Each row below holds a small network's activations on one input, seen along a few directions.
Each table varies a few parts of the input and shows all the possible inputs, shuffled.
Descriptions start from the smaller parts, as in this example, which fits no table here: line(4) and (point or line(9) or (values(2) and ring(5))).
Shared parts are said once, and a part with two or three values counts as separate values.

Other details of the inputs vary at random and push rows far along two fixed directions, the same in every table; ignore that.

Rows:
x1: [-20 -26  -8  24 -44 -11 -10  17  12  15 -27]
x2: [ -2  49  16 -15 -17  10 -11 -37  -1 -14 -16]
x3: [-12  48  29 -25 -22 -11  -8 -29 -13 -24   9]
x4: [-22  62  -4   9 -18   9  -5 -23  -2 -24   3]
x5: [-25 -19 -14  20 -43  -9  10  22  -2  16 -30]
x6: [  3 -23 -13   8 -50 -14  22  10  21  15 -21]
x7: [-20  52   4   3 -20  16 -12 -21  11 -29   3]
x8: [ -3  61 -10   4 -26  11   1 -25  -5 -26   8]
x9: [-11  32  12  -7 -18   9  -3 -55 -11 -35  -8]
x10: [ -3  40  -8   0 -26   9 -33 -28   9 -35   4]
x11: [ -4 -19   8  -7 -34 -17  15   1  16  30 -48]
x12: [-21 -18 -16  30 -41 -18  -2  17  -1  21 -29]
x13: [  1 -55  -9   4  50  15   0  46   2  25  23]
x14: [ 12 -64  10  -1  52  -7  30   9   8  35  11]
x15: [ -8 -35  23  15 -41 -15  24 -13   6  17 -28]
x16: [ 17 -57   3 -12  46   8   2  28  -8  41   0]
x17: [ -5 -13 -19  13 -45 -16  29  16  13  21 -26]
x18: [  7 -60  16 -22  40 -13   5  38 -20  32  23]
x19: [ -2 -20 -22  25 -50 -17   5  15  -3  19 -23]
x20: [ 25 -57 -17   1  36  12   7  38  -5  24  30]
x21: [ -7  47  -4 -12 -21   9  -9 -27  26 -35   1]
x22: [ -7  39  -5 -10 -27  18 -21 -24   8 -41   3]
x23: [  1  59  13  -7  -3  -5   6 -25   0 -40 -25]
x24: [ 17 -48 -23   5  41   9  14  43 -13  30  25]
x25: [ 20  15   0 -18  70  18 -31 -18 -15   1  27]
x26: [ 14   4   6  -4  68  13 -16 -35 -16 -14  40]
x27: [-22 -19  -4  12 -39 -11  15  19  29  16 -31]
x28: [  5  51  -4  -1 -30  14  -6 -29   3 -31  13]
x29: [  0  35 -16  -9  83  20   0   0  -1  -8  46]
x30: [ 28 -56 -20  11  32   1  -5  32  -4  29  29]
x31: [ 10  13  13 -28  64  -3 -27  -8 -26 -10  50]
x32: [ 23  24   8 -13  79  20  -8   1 -25 -32  25]
x33: [ 25  30  18  -8  81  18  -2   1 -18 -26  31]
x34: [-14 -22  21 -17 -42 -38  19   9   5  21 -26]
x35: [ -4 -27   6  12 -53  -6   5  17  25  11 -18]
x36: [  4 -23   8  22 -34 -27   2  17  -7   4 -49]
Each input here is: line(4) and (values(4) or ring(5)).
- The inputs of x20 and x30 match in every part but the line(4) part. If x13 is changed in the same way as x20 into x30, which row does it become? => x1
- List by row number the other rows that have the line(4) part in common with x33. => x2, x3, x4, x7, x8, x15, x28, x35

Rows:
x37: [-14  -9  -3  21 -68 -12  23   4  25  11 -44]
x38: [ -8  64  -4 -16 -25  13 -10 -36   6 -41  16]
x39: [ 17 -84 -11  15  14  -1  22  43  15  45   4]
x40: [-13  73 -11   3 -12  12 -11 -33  -6 -43  -9]
x41: [-14 -12  -3  17 -78 -25   5  15  -5  12 -40]
x42: [ 11   1  27 -28  85   9   4  -4 -13   1  33]
x43: [ 16   1  18 -22  79   0   4   2 -13  -3  37]
x44: [ 13   5  -3 -17  64  21  -7   7   1  -1  55]
x45: [-17  67   0 -12 -21  10 -23 -31   4 -38   5]
x46: [  5 -76  -4   9  16 -11  12  62   1  45   2]
x47: [ -2  71  -7   6 -15  12  -6 -30  -5 -44  -9]
x48: [ 12   9  -4 -13  69  21   1  10   7  -1  49]
x49: [ 25  -2  -6  -5  64  19 -21   7 -18  -9  46]
x50: [ 25   5  15 -25  87   9   6  -5 -12   1  25]
x51: [ -8 -26  -5  11 -80 -12   6  -1  16   8 -28]
x52: [ 20   2 -16  -7  67  27  -6  -7  -3  -5  50]
x53: [ -8  57  -5  -8 -24  14 -26 -48  -2 -37  15]
x54: [ 22 -12  18 -20  73   2 -13  -9 -21  -5  41]
x55: [ -5  59  21 -28  -9  -6  -3 -39  -6 -29 -12]
x56: [ 10  10  -8 -12  70  19  -2   7   0   2  51]
x57: [ -6  55  -2  -9 -24  16 -23 -45   4 -39  13]
x58: [-20  -6  -4  22 -66 -15  14   8  23   9 -53]
x59: [  8 -85 -10  16  14  -9   0  51  -7  46   3]
x60: [  8 -78 -10   5   9  -9  20  51   7  51  14]
x61: [ -5  74 -10   6 -14  10  -8 -33 -11 -42  -8]
x62: [-15 -22  -3  17 -77 -16  -5   7   4   5 -42]
x63: [-26 -11  -2  11 -75 -21   0   9  11  15 -38]
x64: [-27  -6  -3  14 -71 -21   7  11  16  14 -44]
x65: [ 17 -86  17   7  26 -24  21  33  -4  45 -11]
x66: [  9 -80 -13  21  21  -7  10  50  -3  46  -6]
x67: [-21  -7  -3  16 -71 -19  13  19  12   7 -48]
x68: [  6 -80 -10  19  21  -7   7  45   8  52  -4]
x69: [ 17 -83  -8  19  12 -12   2  50 -12  46   3]
x70: [  7   9 -11  -8  73  17  -7  18 -12  -3  41]
x71: [-16  -9  -6  22 -69 -14  21   2  19  14 -44]
x72: [ 12 -75 -15  18  18  -5  33  47  13  49   2]
x73: [ -9  69  -6 -12 -20  14  -2 -34  11 -42  10]
x74: [-10 -20  24 -10 -67 -34  14   0   0  18 -50]
x75: [-16  76  -9   0 -11  13 -14 -40   4 -40  -6]
x76: [-11 -12   0  16 -77 -22   7  17   1   8 -41]
x77: [ 19  10  -6  -6  71  16  -3  20 -11  -5  41]
x78: [ 20   9 -13  -6  71  27   9   3   7  -8  45]
x79: [ 21 -79  -8  23  19  -7  14  52  -2  43  -6]
x80: [-11  71  -8   2 -12  14  -8 -30   0 -45 -10]
x81: [ 13   9 -12 -13  67  20   2   7  -1  -2  53]
x82: [ -2  66  -9   5 -20  11 -20 -40 -15 -42  -4]
x83: [  2  54  18 -22 -10   0 -12 -53  -9 -33 -16]
x84: [ -9  48  31 -23 -11   2 -19 -58 -15 -37  -6]
x85: [19  3 -8 -6 69 27 -8 -4  4 -4 46]
x86: [ -8  55  24 -21 -15 -10 -10 -42 -13 -37  -1]
x87: [ 13  -4  -5 -10  65  22 -25   3  -3  -4  47]
x88: [-15  -7  -5  21 -73 -24  13  17   0  11 -46]
x89: [  9 -80  26   3  34 -16  34  34   0  50 -21]
x90: [ 11  -3  29 -31  80   9  -3  -6 -18   1  37]
x91: [  1  47  21 -26 -16  -3 -20 -51 -14 -33  -8]
x92: [ 21   4  15 -14  86   5   7  -6 -14  -6  32]
x93: [-17 -15  -4  20 -70 -13   2   1  19   9 -48]
x94: [-23 -12  -4  14 -76 -22   3  15   0  11 -41]
x95: [-14 -26  30   5 -59 -24  15 -15   2  13 -60]
x96: [-14 -15  -6  23 -71 -13   4   6   9   5 -51]
x97: [ 17   4 -11  -5  70  26 -11  -7  -3  -2  48]
x98: [ 14 -88 -12  10   8  -6  11  41   5  48  14]
x99: [-18  71  -1  -9 -16  10 -15 -29  10 -38  -1]
x100: [-20 -20  -4  16 -77 -18 -10   0   8  12 -39]
x101: [-14  68  -3 -13 -22  11 -17 -39   0 -35  16]
- The inputs of x40 and x59 match in every part but one. If x80 is changed in the same way as x40 into x59, which row does it become? => x62
- Describe the family of inputs behind these rows. => ring(5) and (values(3) or (values(2) and line(5)))
- Which other rows does x53 become when the ring(5) part takes its other values? List them by row number. => x56, x71, x97, x101
- List by row number the other rows that have the ring(5) part in common with x65. => x39, x52, x66, x68, x79, x82, x83, x85, x93, x95, x96, x97
- Which other rows does x75 become when the values(2) part takes its other values? List them by row number. => x58
- Start at x81 and move only the ring(5) part, one step at a time. The first step leads to x60. Which rows follow, in order? => x98, x52, x72
- Which other rows does x51 become when the line(5) part takes its other values? List them by row number. => x49, x57, x62, x87

Rows:
x102: [ 24  -3  -5 -16  74  21   0 -10  -1  -2  55]
x103: [ -6 -28  10 -19  -9  -8 -13   7  14  21   8]
x104: [-26   9 -12  33 -63 -13  19  13  12   6 -59]
x105: [ -2  30   2 -12 -27   2  11 -19  12 -15  10]
x106: [ -3 -53  -2  18  25   0  28  47  26  33 -21]
x107: [-10  63 -16  17 -32   8  -1 -21  -4 -26 -25]
x108: [-18  -9   1  -8   6  -4  30  19  29  14  -4]
x109: [  5  64  -4 -12  17  17  -2 -47   9 -34  21]
x110: [ 10 -15   1 -10  38   7  25  20  15  23  28]
x111: [  2  -7 -17  23 -29  -7   9  12  -5   5 -22]
x112: [-12 -48   3   4 -11 -14  40  38  31  42 -13]
x113: [ 20 -72 -16  16  27 -10  22  70  -4  45  13]
x114: [  7 -31  11 -22  48   8 -18  10  -3  19  53]
x115: [-18   1  43   0 -73 -50  18   2 -26   1 -86]
x116: [-11  50  -1  12 -56   6   5 -27  15 -26 -39]
x117: [  8  23   5 -13  44  23 -41 -26 -12 -24  38]
x118: [ -6  56  53 -42 -11 -24   9 -52 -17 -31 -27]
x119: [  5  75 -19   5  22  18 -14 -28 -12 -40  13]
x120: [  7 -21  -4  15 -29  -3  13  10  12   5 -22]
x121: [-31   9 -13  30 -58 -13  20  15  14   4 -63]
x122: [  8 -81  35  13   9 -45  30  43 -31  50 -61]
x123: [  2  46   5  -9   8  25 -35 -46 -13 -46  25]
x124: [-9 -7 -2 -1 34  7 25  7 22 13  2]
x125: [  1 -96  12   3 -26 -19  14  40   8  54   2]
x126: [ 15  42 -16  -9  43  17 -17  -1 -16 -29  44]
x127: [ -1 -17   7  -9 -19  -9  -1  -4   6   4  16]
x128: [  9  61 -14 -19  31  27 -27 -18 -24 -42  40]
x129: [-15  38   5 -18 -77  -1   0 -36   9 -26 -14]
x130: [-27  -4 -10  21 -40 -14  24  37  16  13 -43]
x131: [ 33 -20  -8   1  91  21   3  23   4   9  41]
x132: [-11 -24 -10  11 -27 -11 -24  10  -5  16 -26]
x133: [  3 -98 -12  37 -38 -30   8  51  -6  50 -32]
x134: [ 19  -8  -2  -1  45  13 -21  -7  -6 -14  34]
x135: [ 27 -25  -6 -11  82  22  13   8   1  14  53]
x136: [ -8  36   1 -13 -49   9  -5 -48   3 -28 -10]
x137: [ 23   0  -7  -3  50  18  -8  -1   0 -13  32]
x138: [ 19 -75  -2  -1  34 -10  33  52  20  53  20]
x139: [-13  44   8 -17 -12  12 -33 -56  -5 -27  17]
x140: [ 16 -14  -5  -6  64  18  19   7   9  20  32]
x141: [ -5 -15   3   2 -34 -10  -1 -22   5   1  -6]
x142: [ -7 -37   8   4 -37  -6  -1 -13   1  16  -6]
x143: [-25  33  -5  16 -84 -11 -32 -31 -13 -19 -38]
x144: [  8 -63  48 -12   1 -44  34   6 -12  42 -50]
x145: [ 13  51 -17  -4  50  17 -11   3 -10 -25  38]
x146: [ 13 -81   0  -2   2 -15  29  44  17  49  12]
x147: [ -2 -17 -17  25 -48 -16   5  12  -2   7 -31]
x148: [-14  37   5  -7 -41   4 -36 -38   6 -28 -22]
x149: [-3  6 -2 -3 37 11 20 -4 18  7 13]
x150: [ 17  22 -15  -2  80  23   1  27 -12   0  47]
x151: [ -7  50   6 -26  12  17 -36 -54   2 -29  21]
x152: [-13  -1  -5  -1 -33 -11 -28  11  -4   3 -13]
x153: [ 17 -27 -19   5  34  12  -6  20 -19  11  16]
x154: [ 19 -30  -8  -5  71  14 -22  31 -27   9  59]
x155: [  5  23 -13  -1  87  22   3  30  -5  -4  44]
x156: [-17  50  -2  -4 -34   3 -40 -23 -18 -31   6]
x157: [-11  -2  -7  16 -64 -20 -12   7  -8  -7 -19]
x158: [-10  43  -8   8 -30   7 -32 -36 -23 -37   0]
x159: [ 20  32  46 -28  74  -2  -5 -31 -30 -28   0]
x160: [-25  -1   2  28 -83 -15  24   6  30   6 -69]
x161: [ -8  36  -1   0 -68   7 -12 -35   2 -35 -31]
- Describe the family of inputs behind these rows. => line(5) and (point or line(11))
- The inputs of x156 and x117 match in every part but the line(5) part. If x157 is changed in the same way as x156 into x117, which row does it become? => x134
- The inputs of x161 and x136 match in every part but the line(5) part. If x131 is changed in the same way as x161 into x136, which row does it become? => x109
- Start at x103 and move only the line(11) part, one step at a time. The first step leads to x114. Which rows follow, in order? => x125, x127, x129, x146, x105, x138, x110, x112, x108
- Start at x121 and move only the line(11) part, one step at a time. The first step leads to x104. Which rows follow, in order? => x107, x119, x111, x147, x153, x133, x158, x143, x132
- Which other rows does x122 become when the line(5) part takes its other values? List them by row number. => x115, x118, x144, x159
